These are the activations of a small network on made-up records, seen along a few directions, one row for each record.
Each row is followed by the record's values for the fields RUPU, SETA, BIS, RUT, TUVIN, VAKEG, KOSO.
Not every record has every field; a missing one is written none.
Other fields move the rows too, some of them a lot.
In the rows, zero is written as 500.
Strong random noise was added to every row along 4 fixed directions; ignore it. To show where, here is one row again and again, with new noise each time:
| 691 | 529 | 484 | 398 | 587 | 514 | 327 | 900 | 634 | 680 | 333 | 332 | 439 | 370 | 524 | 504 | 660 | 392 | 486 | 620 | 634 | 437 | 239 |
| 540 | 414 | 616 | 534 | 514 | 443 | 563 | 575 | 590 | 605 | 364 | 382 | 500 | 432 | 582 | 674 | 550 | 422 | 467 | 649 | 513 | 518 | 453 |
| 335 | 561 | 378 | 447 | 511 | 590 | 325 | 515 | 375 | 419 | 576 | 578 | 306 | 451 | 316 | 345 | 486 | 387 | 591 | 412 | 386 | 445 | 702 |
| 501 | 357 | 811 | 703 | 415 | 340 | 774 | 522 | 514 | 469 | 539 | 402 | 469 | 516 | 613 | 757 | 362 | 472 | 320 | 578 | 559 | 449 | 426 |
| 512 | 479 | 421 | 412 | 609 | 560 | 342 | 575 | 630 | 734 | 248 | 424 | 461 | 374 | 518 | 588 | 625 | 369 | 619 | 641 | 435 | 551 | 563 |
| 539 | 550 | 489 | 479 | 537 | 529 | 346 | 780 | 500 | 549 | 516 | 458 | 320 | 433 | 426 | 438 | 478 | 400 | 477 | 461 | 568 | 372 | 402 |

| 423 | 620 | 429 | 450 | 463 | 590 | 350 | 567 | 323 | 257 | 684 | 565 | 357 | 547 | 335 | 212 | 551 | 519 | 431 | 406 | 431 | 407 | 540 | | RUPU is none, SETA is none, BIS is naniz, RUT is kuf, TUVIN is nevo, VAKEG is none, KOSO is tok
| 554 | 494 | 482 | 479 | 466 | 533 | 518 | 393 | 443 | 382 | 612 | 523 | 606 | 600 | 511 | 425 | 575 | 579 | 392 | 454 | 467 | 549 | 481 | | RUPU is renug, SETA is migen, BIS is vipar, RUT is sune, TUVIN is dumo, VAKEG is none, KOSO is none
| 471 | 501 | 471 | 558 | 523 | 471 | 516 | 431 | 585 | 713 | 455 | 558 | 507 | 458 | 524 | 665 | 254 | 518 | 637 | 399 | 564 | 505 | 588 | | RUPU is kip, SETA is vopi, BIS is vipar, RUT is fupi, TUVIN is none, VAKEG is none, KOSO is none
| 581 | 384 | 594 | 429 | 429 | 409 | 673 | 445 | 498 | 311 | 377 | 320 | 729 | 495 | 592 | 548 | 842 | 505 | 465 | 796 | 456 | 639 | 403 | | RUPU is renug, SETA is migen, BIS is vipar, RUT is nipa, TUVIN is per, VAKEG is gati, KOSO is none
| 532 | 448 | 524 | 434 | 454 | 438 | 569 | 568 | 508 | 401 | 464 | 416 | 624 | 460 | 532 | 446 | 721 | 501 | 493 | 642 | 562 | 549 | 344 | | RUPU is kip, SETA is vopi, BIS is vipar, RUT is sune, TUVIN is none, VAKEG is zupos, KOSO is none
| 482 | 479 | 535 | 475 | 498 | 488 | 492 | 406 | 505 | 548 | 452 | 536 | 543 | 513 | 531 | 524 | 482 | 510 | 511 | 532 | 426 | 546 | 590 | | RUPU is renug, SETA is migen, BIS is naniz, RUT is kuf, TUVIN is nevo, VAKEG is none, KOSO is sigiv
| 458 | 489 | 593 | 540 | 316 | 346 | 773 | 379 | 286 |  87 | 759 | 518 | 610 | 538 | 430 | 390 | 542 | 557 | 424 | 490 | 551 | 546 | 497 | | RUPU is none, SETA is none, BIS is vipar, RUT is fupi, TUVIN is dumo, VAKEG is none, KOSO is tok
| 416 | 628 | 363 | 425 | 531 | 567 | 354 | 494 | 418 | 474 | 557 | 620 | 405 | 463 | 384 | 317 | 462 | 446 | 572 | 382 | 403 | 479 | 654 | | RUPU is renug, SETA is migen, BIS is naniz, RUT is rikar, TUVIN is per, VAKEG is none, KOSO is sigiv
| 544 | 576 | 238 | 301 | 600 | 674 | 226 | 380 | 564 | 646 | 356 | 550 | 611 | 509 | 481 | 363 | 729 | 488 | 627 | 545 | 347 | 672 | 642 | | RUPU is renug, SETA is denag, BIS is vipar, RUT is nalon, TUVIN is nevo, VAKEG is none, KOSO is sigiv
| 428 | 576 | 337 | 363 | 581 | 618 | 276 | 493 | 463 | 492 | 370 | 496 | 450 | 459 | 432 | 346 | 731 | 427 | 577 | 596 | 309 | 558 | 643 | | RUPU is none, SETA is none, BIS is naniz, RUT is mivap, TUVIN is nevo, VAKEG is none, KOSO is tok
| 682 | 549 | 353 | 262 | 519 | 549 | 362 | 716 | 551 | 485 | 388 | 345 | 686 | 424 | 504 | 340 | 866 | 541 | 559 | 630 | 617 | 581 | 229 | | RUPU is kip, SETA is vopi, BIS is vipar, RUT is nalon, TUVIN is none, VAKEG is none, KOSO is tok
| 480 | 496 | 497 | 453 | 447 | 454 | 583 | 568 | 476 | 372 | 523 | 407 | 591 | 417 | 417 | 492 | 627 | 524 | 582 | 559 | 569 | 509 | 423 | | RUPU is kip, SETA is vopi, BIS is naniz, RUT is vum, TUVIN is none, VAKEG is vodep, KOSO is none
| 536 | 560 | 471 | 471 | 518 | 542 | 450 | 654 | 463 | 514 | 507 | 482 | 383 | 424 | 494 | 405 | 454 | 363 | 513 | 490 | 544 | 425 | 450 | | RUPU is renug, SETA is migen, BIS is none, RUT is none, TUVIN is none, VAKEG is none, KOSO is nat
| 549 | 430 | 655 | 537 | 447 | 423 | 615 | 617 | 500 | 380 | 465 | 407 | 479 | 507 | 585 | 516 | 640 | 395 | 366 | 728 | 477 | 481 | 388 | | RUPU is none, SETA is none, BIS is vipar, RUT is nipa, TUVIN is nevo, VAKEG is binos, KOSO is none
| 555 | 394 | 725 | 606 | 385 | 360 | 766 | 534 | 436 | 269 | 588 | 364 | 600 | 562 | 571 | 582 | 556 | 552 | 319 | 597 | 555 | 476 | 354 | | RUPU is renug, SETA is migen, BIS is naniz, RUT is kuf, TUVIN is per, VAKEG is gati, KOSO is none
| 413 | 545 | 326 | 317 | 574 | 699 | 296 | 378 | 445 | 442 | 412 | 565 | 437 | 562 | 433 | 298 | 800 | 431 | 506 | 597 | 259 | 559 | 659 | | RUPU is none, SETA is none, BIS is naniz, RUT is rikar, TUVIN is nevo, VAKEG is biv, KOSO is none
| 402 | 425 | 487 | 552 | 573 | 494 | 497 | 285 | 630 | 760 | 312 | 544 | 513 | 431 | 544 | 726 | 313 | 468 | 722 | 521 | 395 | 587 | 740 | | RUPU is renug, SETA is denag, BIS is vipar, RUT is nipa, TUVIN is bipa, VAKEG is none, KOSO is tok
| 346 | 382 | 566 | 603 | 443 | 368 | 664 | 249 | 476 | 479 | 479 | 490 | 593 | 460 | 503 | 678 | 396 | 498 | 649 | 526 | 416 | 604 | 726 | | RUPU is renug, SETA is migen, BIS is vipar, RUT is nalon, TUVIN is bipa, VAKEG is none, KOSO is tok
| 481 | 487 | 494 | 489 | 486 | 532 | 525 | 351 | 522 | 571 | 498 | 549 | 605 | 551 | 514 | 550 | 423 | 631 | 521 | 425 | 502 | 547 | 562 | | RUPU is kip, SETA is vopi, BIS is naniz, RUT is kuf, TUVIN is none, VAKEG is none, KOSO is sigiv
| 530 | 551 | 481 | 476 | 541 | 550 | 382 | 635 | 484 | 518 | 565 | 502 | 453 | 526 | 394 | 426 | 445 | 600 | 511 | 351 | 594 | 387 | 397 | | RUPU is kip, SETA is vopi, BIS is naniz, RUT is kuf, TUVIN is per, VAKEG is biv, KOSO is none
| 697 | 472 | 571 | 523 | 554 | 572 | 452 | 543 | 624 | 632 | 415 | 478 | 469 | 641 | 710 | 555 | 592 | 470 | 213 | 612 | 486 | 472 | 312 | | RUPU is none, SETA is none, BIS is vipar, RUT is sune, TUVIN is nevo, VAKEG is none, KOSO is none
| 514 | 486 | 706 | 664 | 402 | 430 | 668 | 440 | 439 | 401 | 725 | 610 | 480 | 620 | 559 | 512 | 295 | 577 | 256 | 391 | 560 | 426 | 416 | | RUPU is kip, SETA is vopi, BIS is vipar, RUT is sune, TUVIN is nevo, VAKEG is none, KOSO is none
| 495 | 471 | 513 | 552 | 438 | 438 | 643 | 379 | 504 | 493 | 513 | 499 | 641 | 500 | 541 | 579 | 449 | 567 | 543 | 483 | 594 | 574 | 518 | | RUPU is none, SETA is none, BIS is none, RUT is none, TUVIN is none, VAKEG is none, KOSO is tok
| 538 | 538 | 448 | 505 | 573 | 598 | 328 | 566 | 558 | 654 | 450 | 506 | 409 | 516 | 483 | 491 | 417 | 508 | 507 | 440 | 482 | 432 | 507 | | RUPU is renug, SETA is migen, BIS is naniz, RUT is kuf, TUVIN is nevo, VAKEG is none, KOSO is tok
| 470 | 469 | 571 | 651 | 563 | 423 | 513 | 566 | 652 | 779 | 381 | 455 | 430 | 379 | 522 | 743 | 209 | 515 | 650 | 408 | 625 | 435 | 509 | | RUPU is none, SETA is none, BIS is naniz, RUT is kuf, TUVIN is bipa, VAKEG is none, KOSO is tok
| 444 | 460 | 590 | 523 | 426 | 354 | 643 | 587 | 443 | 311 | 519 | 376 | 546 | 385 | 497 | 507 | 547 | 483 | 599 | 615 | 557 | 511 | 418 | | RUPU is renug, SETA is denag, BIS is vipar, RUT is nipa, TUVIN is none, VAKEG is none, KOSO is tok
| 370 | 538 | 296 | 392 | 530 | 571 | 399 | 298 | 486 | 509 | 449 | 553 | 576 | 441 | 388 | 451 | 559 | 551 | 776 | 460 | 429 | 632 | 714 | | RUPU is none, SETA is none, BIS is vipar, RUT is fupi, TUVIN is none, VAKEG is none, KOSO is tok
| 490 | 562 | 351 | 414 | 612 | 603 | 315 | 410 | 534 | 682 | 440 | 603 | 483 | 496 | 444 | 469 | 398 | 545 | 636 | 378 | 437 | 512 | 642 | | RUPU is renug, SETA is migen, BIS is vipar, RUT is fupi, TUVIN is per, VAKEG is none, KOSO is sigiv
| 331 | 488 | 511 | 479 | 381 | 441 | 687 | 323 | 348 | 248 | 577 | 520 | 561 | 471 | 459 | 459 | 599 | 490 | 497 | 587 | 402 | 607 | 637 | | RUPU is none, SETA is none, BIS is vipar, RUT is nalon, TUVIN is none, VAKEG is none, KOSO is none
| 597 | 615 | 417 | 440 | 522 | 493 | 328 | 859 | 487 | 482 | 532 | 426 | 387 | 387 | 395 | 349 | 517 | 470 | 522 | 423 | 654 | 367 | 318 | | RUPU is none, SETA is none, BIS is naniz, RUT is kuf, TUVIN is bipa, VAKEG is none, KOSO is tok
| 508 | 522 | 547 | 480 | 410 | 383 | 560 | 665 | 411 | 270 | 600 | 397 | 558 | 408 | 400 | 397 | 582 | 560 | 550 | 498 | 630 | 478 | 358 | | RUPU is none, SETA is none, BIS is naniz, RUT is kuf, TUVIN is bipa, VAKEG is none, KOSO is tok
| 444 | 539 | 510 | 587 | 590 | 451 | 383 | 693 | 548 | 646 | 482 | 487 | 294 | 356 | 430 | 557 | 242 | 422 | 692 | 397 | 564 | 354 | 497 | | RUPU is renug, SETA is migen, BIS is vipar, RUT is fupi, TUVIN is per, VAKEG is none, KOSO is tok
| 468 | 504 | 543 | 620 | 503 | 478 | 451 | 652 | 457 | 493 | 667 | 578 | 312 | 518 | 440 | 439 | 272 | 447 | 455 | 305 | 582 | 311 | 439 | | RUPU is kip, SETA is vopi, BIS is vipar, RUT is sune, TUVIN is bipa, VAKEG is binos, KOSO is none
| 397 | 502 | 460 | 571 | 536 | 524 | 484 | 314 | 558 | 691 | 448 | 604 | 504 | 477 | 480 | 638 | 234 | 546 | 643 | 351 | 466 | 528 | 724 | | RUPU is kip, SETA is vopi, BIS is naniz, RUT is kuf, TUVIN is per, VAKEG is none, KOSO is none
| 588 | 371 | 728 | 581 | 443 | 337 | 763 | 680 | 566 | 431 | 426 | 280 | 552 | 462 | 678 | 696 | 652 | 401 | 334 | 795 | 553 | 489 | 256 | | RUPU is none, SETA is none, BIS is vipar, RUT is nalon, TUVIN is none, VAKEG is binos, KOSO is none
| 622 | 486 | 588 | 506 | 343 | 483 | 690 | 409 | 351 |  99 | 755 | 522 | 619 | 710 | 569 | 312 | 712 | 584 | 139 | 535 | 517 | 540 | 314 | | RUPU is none, SETA is none, BIS is vipar, RUT is sune, TUVIN is dumo, VAKEG is none, KOSO is none
| 517 | 492 | 509 | 477 | 537 | 515 | 412 | 659 | 519 | 520 | 453 | 456 | 413 | 455 | 508 | 449 | 573 | 371 | 500 | 596 | 453 | 464 | 458 | | RUPU is renug, SETA is denag, BIS is vipar, RUT is nalon, TUVIN is nevo, VAKEG is binos, KOSO is none
| 587 | 495 | 574 | 550 | 559 | 512 | 457 | 641 | 556 | 635 | 478 | 457 | 440 | 549 | 525 | 595 | 430 | 546 | 393 | 426 | 573 | 405 | 379 | | RUPU is none, SETA is none, BIS is naniz, RUT is mivap, TUVIN is dumo, VAKEG is biv, KOSO is none
| 394 | 524 | 440 | 500 | 383 | 593 | 527 | 188 | 301 | 189 | 785 | 676 | 560 | 687 | 406 | 271 | 535 | 606 | 377 | 348 | 374 | 552 | 657 | | RUPU is kip, SETA is vopi, BIS is vipar, RUT is sune, TUVIN is nevo, VAKEG is none, KOSO is none
| 475 | 399 | 511 | 681 | 636 | 591 | 424 | 277 | 691 | 900 | 327 | 607 | 354 | 594 | 657 | 795 | 255 | 419 | 470 | 450 | 359 | 477 | 711 | | RUPU is none, SETA is none, BIS is vipar, RUT is sune, TUVIN is bipa, VAKEG is gati, KOSO is none
| 508 | 647 | 216 | 239 | 529 | 648 | 260 | 571 | 360 | 313 | 542 | 512 | 553 | 474 | 386 | 135 | 827 | 495 | 538 | 521 | 413 | 551 | 497 | | RUPU is renug, SETA is migen, BIS is none, RUT is none, TUVIN is none, VAKEG is none, KOSO is none
| 689 | 576 | 524 | 457 | 509 | 475 | 418 | 818 | 530 | 577 | 530 | 450 | 449 | 442 | 496 | 406 | 484 | 434 | 481 | 455 | 713 | 413 | 229 | | RUPU is kip, SETA is vopi, BIS is vipar, RUT is nalon, TUVIN is dumo, VAKEG is none, KOSO is nat
| 602 | 453 | 727 | 662 | 438 | 423 | 643 | 552 | 514 | 468 | 639 | 477 | 491 | 628 | 635 | 610 | 363 | 551 | 225 | 487 | 539 | 431 | 337 | | RUPU is renug, SETA is migen, BIS is vipar, RUT is nalon, TUVIN is nevo, VAKEG is none, KOSO is none
| 745 | 369 | 616 | 517 | 492 | 413 | 713 | 376 | 666 | 605 | 319 | 359 | 830 | 583 | 774 | 733 | 743 | 620 | 286 | 723 | 559 | 687 | 304 | | RUPU is none, SETA is none, BIS is vipar, RUT is sune, TUVIN is bipa, VAKEG is none, KOSO is none
| 526 | 428 | 648 | 596 | 444 | 402 | 687 | 567 | 499 | 442 | 536 | 446 | 524 | 504 | 584 | 591 | 461 | 487 | 398 | 563 | 593 | 462 | 380 | | RUPU is none, SETA is none, BIS is none, RUT is none, TUVIN is none, VAKEG is binos, KOSO is none

Here are new rows. What are their fields?
| 349 | 471 | 448 | 497 | 511 | 548 | 488 | 362 | 473 | 505 | 442 | 562 | 446 | 478 | 485 | 511 | 499 | 418 | 585 | 548 | 376 | 536 | 703 | | RUPU is none, SETA is none, BIS is none, RUT is none, TUVIN is none, VAKEG is binos, KOSO is none
| 463 | 518 | 299 | 340 | 595 | 572 | 307 | 416 | 625 | 761 | 247 | 559 | 586 | 405 | 517 | 529 | 562 | 465 | 775 | 576 | 421 | 630 | 662 | | RUPU is kip, SETA is vopi, BIS is vipar, RUT is nipa, TUVIN is none, VAKEG is none, KOSO is none
| 395 | 625 | 300 | 417 | 516 | 676 | 288 | 468 | 392 | 454 | 629 | 662 | 368 | 577 | 338 | 296 | 411 | 560 | 531 | 284 | 452 | 431 | 632 | | RUPU is none, SETA is none, BIS is naniz, RUT is kuf, TUVIN is none, VAKEG is none, KOSO is none
| 392 | 493 | 536 | 579 | 417 | 464 | 587 | 368 | 420 | 441 | 649 | 648 | 463 | 581 | 487 | 514 | 283 | 544 | 469 | 365 | 493 | 493 | 612 | | RUPU is none, SETA is none, BIS is vipar, RUT is nalon, TUVIN is none, VAKEG is none, KOSO is none
| 466 | 557 | 411 | 372 | 378 | 497 | 555 | 577 | 284 |  98 | 707 | 495 | 578 | 488 | 362 | 188 | 741 | 513 | 483 | 503 | 562 | 514 | 413 | | RUPU is none, SETA is none, BIS is none, RUT is none, TUVIN is none, VAKEG is binos, KOSO is none
| 476 | 449 | 556 | 509 | 413 | 455 | 717 | 290 | 445 | 327 | 538 | 489 | 635 | 568 | 582 | 559 | 609 | 582 | 376 | 599 | 452 | 606 | 525 | | RUPU is none, SETA is none, BIS is vipar, RUT is fupi, TUVIN is none, VAKEG is none, KOSO is none
| 467 | 491 | 505 | 530 | 548 | 456 | 508 | 514 | 600 | 661 | 329 | 437 | 520 | 358 | 556 | 623 | 469 | 458 | 651 | 597 | 524 | 544 | 517 | | RUPU is none, SETA is none, BIS is none, RUT is none, TUVIN is none, VAKEG is none, KOSO is tok
| 582 | 588 | 496 | 488 | 514 | 450 | 476 | 706 | 511 | 594 | 561 | 530 | 433 | 448 | 461 | 486 | 319 | 524 | 498 | 379 | 672 | 401 | 380 | | RUPU is none, SETA is none, BIS is vipar, RUT is fupi, TUVIN is none, VAKEG is none, KOSO is sigiv
| 474 | 452 | 595 | 604 | 501 | 537 | 544 | 336 | 537 | 590 | 487 | 575 | 465 | 621 | 582 | 631 | 351 | 540 | 397 | 496 | 425 | 495 | 592 | | RUPU is none, SETA is none, BIS is vipar, RUT is nipa, TUVIN is nevo, VAKEG is none, KOSO is none
| 577 | 574 | 389 | 436 | 482 | 583 | 378 | 626 | 473 | 436 | 581 | 493 | 444 | 545 | 467 | 349 | 572 | 496 | 429 | 447 | 549 | 465 | 383 | | RUPU is none, SETA is none, BIS is vipar, RUT is nalon, TUVIN is none, VAKEG is none, KOSO is tok
| 538 | 431 | 583 | 582 | 468 | 487 | 634 | 365 | 581 | 573 | 459 | 489 | 599 | 592 | 632 | 699 | 423 | 603 | 396 | 514 | 516 | 553 | 494 | | RUPU is none, SETA is none, BIS is naniz, RUT is kuf, TUVIN is none, VAKEG is none, KOSO is none
| 569 | 512 | 430 | 516 | 549 | 607 | 437 | 284 | 543 | 591 | 499 | 651 | 519 | 675 | 606 | 489 | 507 | 531 | 346 | 458 | 394 | 569 | 578 | | RUPU is none, SETA is none, BIS is vipar, RUT is sune, TUVIN is dumo, VAKEG is none, KOSO is none
| 446 | 595 | 488 | 530 | 477 | 436 | 447 | 736 | 437 | 419 | 596 | 442 | 386 | 353 | 325 | 402 | 393 | 503 | 624 | 371 | 654 | 380 | 423 | | RUPU is none, SETA is none, BIS is naniz, RUT is kuf, TUVIN is bipa, VAKEG is none, KOSO is tok
| 517 | 469 | 492 | 557 | 513 | 587 | 505 | 318 | 550 | 571 | 486 | 588 | 480 | 644 | 624 | 565 | 461 | 524 | 338 | 494 | 410 | 530 | 547 | | RUPU is none, SETA is none, BIS is vipar, RUT is sune, TUVIN is none, VAKEG is none, KOSO is none
| 483 | 494 | 535 | 605 | 571 | 590 | 348 | 575 | 525 | 620 | 526 | 577 | 221 | 582 | 545 | 487 | 352 | 353 | 374 | 433 | 435 | 316 | 498 | | RUPU is kip, SETA is vopi, BIS is vipar, RUT is sune, TUVIN is nevo, VAKEG is gati, KOSO is none
| 480 | 403 | 495 | 539 | 569 | 515 | 511 | 351 | 626 | 687 | 332 | 534 | 513 | 498 | 601 | 650 | 507 | 437 | 529 | 578 | 417 | 561 | 608 | | RUPU is none, SETA is none, BIS is vipar, RUT is sune, TUVIN is bipa, VAKEG is binos, KOSO is none
| 402 | 638 | 239 | 377 | 644 | 674 | 180 | 468 | 519 | 642 | 406 | 615 | 389 | 446 | 361 | 344 | 528 | 472 | 701 | 392 | 369 | 515 | 702 | | RUPU is none, SETA is none, BIS is naniz, RUT is rikar, TUVIN is per, VAKEG is none, KOSO is tok
| 511 | 563 | 276 | 338 | 548 | 571 | 364 | 432 | 527 | 576 | 428 | 511 | 609 | 442 | 404 | 481 | 588 | 562 | 681 | 443 | 473 | 615 | 625 | | RUPU is none, SETA is none, BIS is vipar, RUT is fupi, TUVIN is bipa, VAKEG is none, KOSO is none
| 334 | 507 | 536 | 530 | 491 | 571 | 483 | 414 | 374 | 369 | 587 | 628 | 282 | 599 | 471 | 377 | 512 | 368 | 354 | 514 | 291 | 417 | 666 | | RUPU is none, SETA is none, BIS is naniz, RUT is rikar, TUVIN is nevo, VAKEG is binos, KOSO is none
| 480 | 502 | 313 | 344 | 589 | 614 | 298 | 481 | 568 | 587 | 306 | 506 | 483 | 438 | 479 | 396 | 760 | 379 | 608 | 626 | 376 | 579 | 593 | | RUPU is none, SETA is none, BIS is vipar, RUT is sune, TUVIN is bipa, VAKEG is binos, KOSO is none
| 476 | 514 | 396 | 353 | 435 | 481 | 548 | 476 | 428 | 297 | 442 | 403 | 626 | 390 | 478 | 388 | 834 | 455 | 569 | 681 | 466 | 647 | 501 | | RUPU is none, SETA is none, BIS is vipar, RUT is nalon, TUVIN is none, VAKEG is none, KOSO is tok
| 586 | 553 | 514 | 461 | 401 | 490 | 533 | 637 | 373 | 229 | 671 | 465 | 506 | 580 | 490 | 344 | 611 | 557 | 307 | 502 | 574 | 442 | 311 | | RUPU is none, SETA is none, BIS is vipar, RUT is nipa, TUVIN is none, VAKEG is none, KOSO is none
